These are the activations of a small neural network, seen along a few directions. Each row is one input.
In each table, some parts of the input vary, and every possible input appears once, in random order.
Descriptions start from the smaller parts, as in this example, which fits no table here: line(4) and (point or (values(2) and ring(5)) or line(11)).
Shared parts are said once, and a part with two or three values counts as separate values.

Table:
row 1: -36,75,82,128,9,-193,-338,-212,-74,27,-226,163
row 2: -319,175,36,-267,374,120,339,127,27,122,43,-95
row 3: 605,-11,-33,-148,-465,529,120,-70,-38,-503,51,86
row 4: -190,39,-38,56,-73,-88,-361,-101,130,103,78,-122
row 5: -105,52,368,122,-82,-101,-193,-233,13,171,-107,149
row 6: 344,-2,-67,-53,-55,897,230,224,203,-393,-95,236
row 7: -82,-43,-35,225,321,17,117,182,-104,84,-117,293
row 8: -173,106,-51,-79,-161,-173,-340,72,87,89,-196,-289
row 9: 287,140,0,-145,-489,643,-202,-176,202,-444,-167,224
row 10: -145,-193,-225,232,314,112,126,167,-17,149,10,162
row 11: -235,-25,-184,68,148,25,161,443,105,119,-136,-188
row 12: 4,173,81,-393,23,-269,243,-168,-124,-29,197,-291
row 13: 90,-152,-117,-41,-97,-275,-17,5,-8,18,315,-171
row 14: 243,-99,5,40,-9,-375,7,-109,-204,-57,12,113
row 15: -280,267,160,-424,34,-62,-152,-235,1,109,-34,-202
row 16: -157,-79,310,219,273,94,238,158,1,151,7,243
row 17: -103,-62,-93,140,10,-113,-340,-221,22,76,-76,42
row 18: 189,-190,-180,118,-18,-277,28,-132,-140,-5,145,-40
row 19: 191,-60,290,101,-100,-269,173,-150,-139,80,123,70
row 20: -227,-91,-171,150,232,130,111,284,102,175,154,-2
row 21: 96,-20,-139,-50,-189,-370,51,146,-45,-41,19,-380
- What do these inputs look like to the network? => values(3) and (point or line(6))
- A walk changes only the line(6) part. It starts at row 12 and steps to row 21. List the rest of the walk in order. => row 13, row 18, row 14, row 19

Table:
row 22: -22,-86,-55,61,-54,135,21,138,46,65,-53,209
row 23: 0,149,6,12,-182,-38,-275,-237,-12,-113,-118,-48
row 24: 190,-10,-71,55,-35,-26,108,35,-87,-170,-65,-112
row 25: 133,6,88,39,-27,-26,-271,-84,105,-139,-99,4
row 26: 59,-50,-66,-26,125,149,132,-17,-16,-36,130,102
row 27: 72,71,-10,-228,-270,-81,26,-104,-6,-93,69,-177
row 28: 197,7,-5,-180,-118,-7,-30,-127,7,-122,70,-138
row 29: -69,-25,-65,-113,128,360,285,198,17,93,93,90
row 30: -172,25,91,65,152,308,87,125,126,21,-47,234
row 31: 106,-38,31,274,-72,-16,-63,25,-59,-27,-71,55
row 32: -494,-47,56,41,353,-757,-19,48,-121,521,92,-219
- What do these inputs look like to the network? => point or (values(2) and line(5))
- Which other rows does row 26 become when the values(2) part takes its other values? List them by row number. => row 22

Table:
row 33: -474,-126,-244,226,415,-776,-288,-96,-154,556,282,-154
row 34: -580,59,15,605,611,949,-62,359,309,135,-425,660
row 35: -473,-77,196,-27,178,-767,-39,-28,-115,546,-3,-271
row 36: 252,-119,-110,88,156,250,543,511,63,-212,196,59
row 37: 216,-253,-176,80,203,134,515,149,-12,-187,56,103
row 38: 98,18,-276,-232,19,241,388,106,32,-187,-27,-331
row 39: 65,79,-81,-386,6,357,358,459,172,-163,136,-190
row 40: 298,-3,133,66,-78,444,46,-94,3,-145,113,363
row 41: 495,-53,77,139,-351,219,-141,-226,-63,-228,-43,314
row 42: 296,147,38,-233,-486,244,-368,-255,57,-255,-153,-49
row 43: -495,-44,220,-39,254,-671,-121,-110,24,462,189,-370
row 44: -311,56,121,105,396,-848,-181,127,-280,360,-60,-224
row 45: -58,168,-94,-290,-191,382,70,-109,75,-271,-1,-59
row 46: -389,-19,103,50,257,-828,-55,17,-195,589,-62,-228
row 47: 140,-82,-37,102,-105,326,149,-50,-85,-253,55,291
row 48: 258,182,71,-251,-585,84,-430,-335,112,-300,-127,-10
row 49: 516,-97,-16,223,-479,-64,-262,-306,-72,-287,-102,194
row 50: 148,165,60,-226,-220,325,-120,-120,130,-161,-24,-97
- What do these inputs look like to the network? => point or line(5) or (values(2) and line(6))
- Which of the alternatives is row 34? => point
- Which other rows does row 40 become when the line(6) part takes its other values? List them by row number. => row 36, row 37, row 41, row 47, row 49

Table:
row 51: 127,61,-101,-156,-10,732,294,283,180,-308,-16,56
row 52: -169,72,72,-16,-65,-339,-337,-243,-28,175,-45,-71
row 53: -308,-96,61,302,468,-123,119,161,-53,293,-18,186
row 54: 414,-88,10,177,-316,251,-119,-151,-14,-231,-52,268
row 55: 147,89,173,-51,-285,-46,-241,-283,-24,-73,-79,64
row 56: 465,-73,-104,-57,-320,192,100,-52,-32,-329,89,51
row 57: -258,-48,-91,-14,200,-426,67,148,-42,234,89,-281
row 58: -112,81,-17,-244,-73,-397,-118,-155,-51,105,94,-308
row 59: 68,50,-16,77,4,794,81,169,198,-235,-176,276
row 60: 201,101,64,-289,-280,-97,-28,-193,-44,-156,54,-163
row 61: -255,-104,-28,68,448,-188,357,259,-65,227,120,-42
row 62: -318,-46,-23,205,228,-354,-173,57,-22,298,-59,-37
- The inputs of row 57 and row 62 match in every part but one. If row 51 is changed in the same way as row 57 into row 62, which row does it become? => row 59
- What do these inputs look like to the network? => values(2) and line(6)
